A small network was shown many inputs. Here are its activations along a few directions, one row for each input.
Each table varies a few parts of the input and shows all the possible inputs, shuffled.
Descriptions start from the smaller parts, as in this example, which fits no table here: line(6) and (point or line(9) or (values(3) and ring(8))).
Shared parts are said once, and a part with two or three values counts as separate values.
(in the rows, 128 means zero)

Other details of the inputs vary at random and push rows far along two fixed directions, the same in every table; ignore that.
To show where, the next rows are all for the same input, with only those details redrawn:
[180  53  89 140 162 185 139 110  98 117 144]
[175  89 134 115  88 130  70 127 153  81  98]
[156 129 106 133 197 141 189  81  76 203 144]
[169 111 143 111  90 114  76 122 153 100  94]
[169 111 143 111  90 114  76 121 153 100  94]
[156 129 107 133 197 141 189  81  76 203 145]
[145 187 161 104 125  70 126  92 131 187  94]
[151 165 153 108 123  86 120  98 132 168  98]

Table:
row 1: [140  51  80  98 151 193 160 127 124 114 175]
row 2: [122 195 164  82 113 129 140 137 124 153 100]
row 3: [ 95 159 160 115  64 123 100 157 120  81 113]
row 4: [157 169 138 134 117  79 124 107 142 174  92]
row 5: [107 103 142 163 112 115  72 173 170  54 117]
row 6: [ 78 211 145 129 112  55 158  91 176 186 108]
row 7: [141  62  86 158 141 162 132 118  62  97 186]
row 8: [ 84 193 192 101 146  67 118 148 125 169 141]
row 9: [ 77 149 113 166 217 123 180 134  76 188 172]
row 10: [111 131 124 154  70 150  95 159 147  43  96]
row 11: [137 127 165 132 121 102  90 173 190 118  88]
row 12: [135  93 168  97 113 128  70 186 157  66 137]
row 13: [108 132 109  85 167 133 196 107 100 181 183]
row 14: [161  71  71 194 155 173 140 102 106 100 153]
row 15: [147 142 117 112 175 125 169  96  63 180 173]
row 16: [152  69  97 133 134 165 111 122  75  91 181]
row 17: [108  56 116 156 177 171 137 165  89  95 189]
row 18: [119 162 122 106 183 175 212 124  57 179 164]
row 19: [108 182 125 145 108  65 105 106 103 147 124]
row 20: [129 192 149 123 109 121 151 140 146 162  74]
row 21: [118 124 148 101  67 161  82 168 125  53 124]
row 22: [ 96 188 138 125 107  75 149 101 182 189 105]
row 23: [143  84 165 113 122 136  74 175 181  79  99]
row 24: [134 105 121 109  75 114 107 142 200 106  98]
row 25: [174  96 135 100  85 131  63 133 142  78 118]
row 26: [149 142  96 176 173 130 172  83 100 195 138]
row 27: [136 113 173  95 122 122  75 175 169  95 116]
row 28: [ 95  64  62 145 126 164 136 133 117  89 171]
row 29: [139  62 109 181 176 182 127 158 148 107 141]
row 30: [102 130 120 140  66 151  82 168 129  49 105]
row 31: [143  80  70 189 150 154 138 107  88  96 159]
row 32: [ 97  59  83 129 133 165 158 128 100 102 193]
row 33: [ 62 211 138 125 109  43 155  98 157 176 116]
row 34: [141 134 155 101  82 155 104 153 157  89  76]
row 35: [117 119  98 106 189 149 217  92 113 204 155]
row 36: [144  88  84 177 146 225 164 140 115 107 127]
row 37: [116 123 158 164 118 110  81 161 187  81 103]
row 38: [ 92 245 164 145 112  90 159 113 142 172  80]
row 39: [151 165 153 108 123  86 120  98 132 168  97]
row 40: [ 75 189 155  75 103  67 137 112 134 171 148]
What do these inputs look like to the network?
Answer: values(4) and ring(10)
Changing only the values(4) part turns row 23 into row 39. The same change can be made to row 29. Which row results?
Answer: row 26
Which other rows does row 3 become when the ring(10) part takes its other values? List them by row number.
Answer: row 2, row 10, row 18, row 20, row 21, row 30, row 34, row 36, row 38

Table:
row 41: [133  31 121 154 157 198 115 187 125  58 173]
row 42: [145 197 182 102 150  49 125  89 150 202 121]
row 43: [ 95 202 123  65  94  91 164 110  87 188 163]
row 44: [202  38 100 142 137 203  88 132  96  50 145]
row 45: [ 83 196 189 101 109 105 134 128 162 140 101]
row 46: [149 107 122 152 104 103  85 132 180 127 101]
row 47: [110 110 130 153 197 180 165 153  75 144 175]
row 48: [ 85 157 165 100  20 106  73 152 155  47 146]
row 49: [114 194 175  66 126  56 119 141 160 206 110]
row 50: [180 113 155 103  67 133  71 117 160  60  88]
row 51: [105  99 132 138 175 177 181 136 121 129 158]
row 52: [202  20 116 138 132 172  79 144 134  49 150]
row 53: [142 124  76 170 178 172 208  84  80 189 126]
row 54: [174 138 164 108  90 113  89 114 134  93  95]
row 55: [111 144  90 180 192 168 210 120  78 160 141]
row 56: [145  98 102  93 145 187 165 140  98 133 130]
row 57: [ 83 211 193 105 110  98 144 133 141 152  98]
row 58: [112 167 153 152  83  90  62 169 169  90  84]
row 59: [146 189 160  98 140  99 153  65 130 181 106]
row 60: [ 90 205 157 138 107  66 135 127 185 147  79]
row 61: [133  98  96 100 209 165 203 122 102 205 172]
row 62: [113 129  93 184 213 140 194 136 100 174 160]
row 63: [139 121 109  98 165 171 181 135  71 168 138]
row 64: [151 101 134 139  63  99  61 135 214  89  81]
row 65: [140  33 110 154 136 231  95 185 105  24 158]
row 66: [123 213 146 149 137  63 135 105 115 221  92]
row 67: [ 80 189 121 137 133  24 143  70  94 209 126]
row 68: [116 145  91 180 182 161 168 135  86 144 138]
row 69: [138  41  88 178 133 177  93 172 172  48 142]
row 70: [146  97 101 110 186 177 158 152  68 169 162]
row 71: [112 116  88 165 155 178 168 121 135 113 125]
row 72: [137  34  86 174 126 187 104 165 181  41 139]
row 73: [ 83  44  98 138 154 165 125 142  79  66 202]
row 74: [166 136 174  94  78  88  78 108 184  93  87]
row 75: [114 198 159  81 174  70 171 134 105 243 131]
row 76: [126  95  92 131 200 117 173  62  42 167 200]
row 77: [121 222 146  99 106  62 158  55  90 194 162]
row 78: [157 188 178 110 131  73 104 105 119 168 111]
row 79: [125 151 148  71 121 107 143 133 147 166 106]
row 80: [102 117 138 139 195 150 166 144 123 160 174]
row 81: [155  93  74 176 162 181 179 105  78 153 130]
row 82: [ 70 121  84 165 165 106 152 109  85 129 170]
row 83: [103 115 171 118 117 126 107 158 183  99 132]
row 84: [138 150 152  76  90 117  74 165 128 118  96]
row 85: [ 91 214 135 151 140 104 179 114 129 173  95]
row 86: [155 126 129 148  57 112  45 146 158  79  65]
row 87: [164 131 171  99 101  86  83 107 187 114 109]
row 88: [105  86 125  67  64  88  50 158 132  62 133]
row 89: [143 127 139 135  59  91  82 121 196 105  65]
row 90: [137 126 154  58  53 126  69 154 183  81  76]
row 91: [ 94 165 124 135  16  93  70 141 169  48 126]
row 92: [151 118 135 150  91  88  80 141 166 121  91]
row 93: [133 105  59 160 102 153 153  89  87 128 173]
row 94: [104 134 131 146 195 181 209 131  66 158 162]
row 95: [171  20  57 169 122 225 125 117 137  66 123]
Changing only one part turns row 56 into row 50. The same change can be made to row 43. Which row results?
Answer: row 77
What do these inputs look like to the network?
Answer: ring(5) and (values(2) or ring(9))
Which other rows does row 88 become when the values(2) part takes its other values? List them by row number.
Answer: row 43

Table:
row 96: [108 111 109 159 107 127 130 124 115  94 159]
row 97: [166 149 116 194 179 145 172  73 115 167  98]
row 98: [123 135 115  98 187 171 196 129  90 162 151]
row 99: [147  71 106 117 167 151 120 129 116 121 163]
row 100: [ 92 149 107 129 148 138 182 103  97 162 172]
row 101: [128 180 194  80  69  55  78 127 121 124 115]
row 102: [150 130  75 168 118 132 135  99  95 148 101]
row 103: [123 202 196  68  86  88  96 159 144 123  81]
row 104: [189  82 120 152 101 153 102 101 188  85  87]
row 105: [104 132 110 149 126 162 147 156 138  94 124]
row 106: [122  90 123 111 110 126 131 118 113 106 158]
row 107: [ 96 186 175  77  62  72  95 122 157 125 113]
row 108: [105 122 112 149  86 147 106 139 135  73 148]
row 109: [117 211 184  87 136  40 113  99 101 192 130]
row 110: [115  96 120 153  56 153  57 161 141  14 122]
row 111: [211  84 122 129 148 167 129  89 146 121 108]
row 112: [119  82 119 127  76 125 100 132 142  63 148]
row 113: [143  80 113 107 144 136 108 116 111 103 168]
row 114: [137 182 203  90  99  75  75 161 160 147  85]
row 115: [118  86  88 176 157 148 128 135 127 111 158]
row 116: [105 115 101 164 134 184 150 148  94  89 146]
row 117: [ 85 206 182  89 131  74 152 124 149 206  93]
row 118: [178  61 151 114  98 137  43 185 160  49 116]
row 119: [129 211 120 109  94  52 147  76 137 218  83]
row 120: [131  90 120 143 134 122 119 152 166 109 133]
row 121: [ 85 206 158 116 137  39 136 106 153 200 117]
row 122: [134  70  84 186 173 166 148 153 131 109 160]
row 123: [125 226 119 136  93  53 141  82 133 211  80]
row 124: [199 184 197 104  93  76  81  96 166 146  54]
row 125: [ 96 232 181  66 116  81 152 117 123 188 121]
row 126: [100 117  83 140 185 193 223 115  78 162 186]
row 127: [119  98  97 132 208 141 184 103  91 186 175]
row 128: [124  75 118 162  78 123  41 150 147  19 123]
row 129: [207  66  70 123 136 181 130 109  70 134 133]
row 130: [118 116 127 175 139 147 114 162 138 108 113]
row 131: [120  80 120 161  67 133  70 151 128  24 130]
row 132: [137  96 129  99 111 128 116 122 108 101 161]
row 133: [128  73 108 118 137 132 117 114 120 104 163]
row 134: [132  90 135 120 136 147 123 153 155 124 126]
row 135: [ 99 212 186  79 137  77 144 126 141 206  97]
row 136: [160 122  77 115 140 129 172  79  94 196 122]
row 137: [114 108  85 189 214 183 204 133 100 178 169]
row 138: [105 191 174 152 102  45  82 156 173 127  78]
row 139: [ 95 173 161 107  81  40  83 112 170 125 115]
row 140: [124  73 111 155  72 124  49 148 166  25 136]
row 141: [152  51 132 120 100 133  72 172 183  61 121]
row 142: [129 151 143  98 147 159 158 136  77 148 153]
row 143: [177 127  81 105 147 133 162  83  87 195 126]
row 144: [ 95 130 103 181 202 175 195 132  78 170 139]
row 145: [117  95  89 161 213 181 208 126 104 185 170]
row 146: [122  84 121 115  70 165  88 177 181  26 105]
row 147: [113 109 111 174 144 125 105 139 122 103 130]
row 148: [108 132 127 101 129 155 164 130 113 133 149]
row 149: [105 134 119 154 122 158 129 162 125  77 106]
row 150: [160 207 177 111 131  64 152  61 165 212  68]
row 151: [142  93 104 130 224 185 196 128  88 190 173]
row 152: [143 104 150 108 137 164 112 162 116 117 119]
row 153: [132  76 132  94  72 167  85 176 173  31 104]
row 154: [107 119 118 144  78 162 107 161 148  58 132]
row 155: [ 98 120 108 143 183 164 195 128 113 177 145]
row 156: [169 126  91 197 197 170 201  66 115 182 128]
row 157: [120 210 185  92 147  45 114 115 115 204 116]
row 158: [134 171 185  86 105  51  82 149 181 145  97]
row 159: [ 94 133 105 169 182 166 189 134 109 171 143]
row 160: [133 106 130  90  96 151  98 134 124  82 153]
row 161: [139 118 137 100 117 155 111 134  89 104 157]
What do these inputs look like to the network?
Answer: line(6) and (values(2) or ring(9))
Which other rows does row 119 become when the values(2) part takes its other values? List them by row number.
Answer: row 104
Start at row 133 and move only the ring(9) part, one step at a time. The first step leads to row 106. Which rows follow, in order?
Answer: row 107, row 148, row 153, row 117, row 134, row 141, row 127
Which other rows does row 128 become when the ring(9) part takes its other values? List them by row number.
Answer: row 110, row 116, row 130, row 131, row 138, row 144, row 147, row 149

Table:
row 162: [136 165 159 130  60  89  69 131 165  94  77]
row 163: [148  95 150 122  76 124  54 166 189  59  88]
row 164: [160  44  71 153 164 230 158 139  90  92 154]
row 165: [138 115 139 102 117 154 121 139 120 105 130]
row 166: [124 130 105 129 155 141 174 110 118 165 137]
row 167: [159  45  78 143 165 227 157 141  85  98 163]
row 168: [114 146 115 118 170 114 179  90  86 188 167]
row 169: [122 164 152 122 144  84 129 121 125 171 128]
row 170: [147  89  81 158 178 186 170 113  71 136 157]
row 171: [149  66 142 108  99 150  69 165 163  52 125]
row 172: [135  91 113 114 108 151 117 137 145 101 132]
row 173: [117 172 134 127 123 101 151 105 150 168 106]
row 174: [134  84 111 107 128 160 137 130 127 110 150]
row 175: [131 132 128 124 173 134 159 129 117 167 141]
row 176: [118 169 166 106 134  72 116 120 129 162 127]
row 177: [129 156 122 130 158 125 165 110  80 174 141]
row 178: [ 96  37  94 157 111 212 106 195 138  16 161]
row 179: [115 171 140 120 106  72 125 106 140 160 106]
row 180: [111 184 142 109 115  68 129 103 131 171 123]
row 181: [ 71 150 153 137  70  94  74 171 159  61 123]
row 182: [114 183 137 135 112  73 133  95 144 167 108]
row 183: [136 143 114 149 159 156 175 112 103 159 125]
row 184: [124 175 147 139 156 100 153 115 142 178 110]
row 185: [138 125 154 127  82  91  61 148 172  88  95]
row 186: [137 136 156 142  87  89  68 136 176  99  90]
row 187: [123 158 124 121 176 129 180  99  63 187 162]
Changing only one part turns row 176 into row 171. The same change can be made to row 185. Which row results?
Answer: row 163
What do these inputs look like to the network?
Answer: values(2) and (point or (values(3) and line(4)))
Start at row 182 and move only the line(4) part, one step at a time. The first step leads to row 179. Which rows follow, in order?
Answer: row 180, row 168
Which other rows does row 183 become when the values(2) part takes its other values? List them by row number.
Answer: row 162
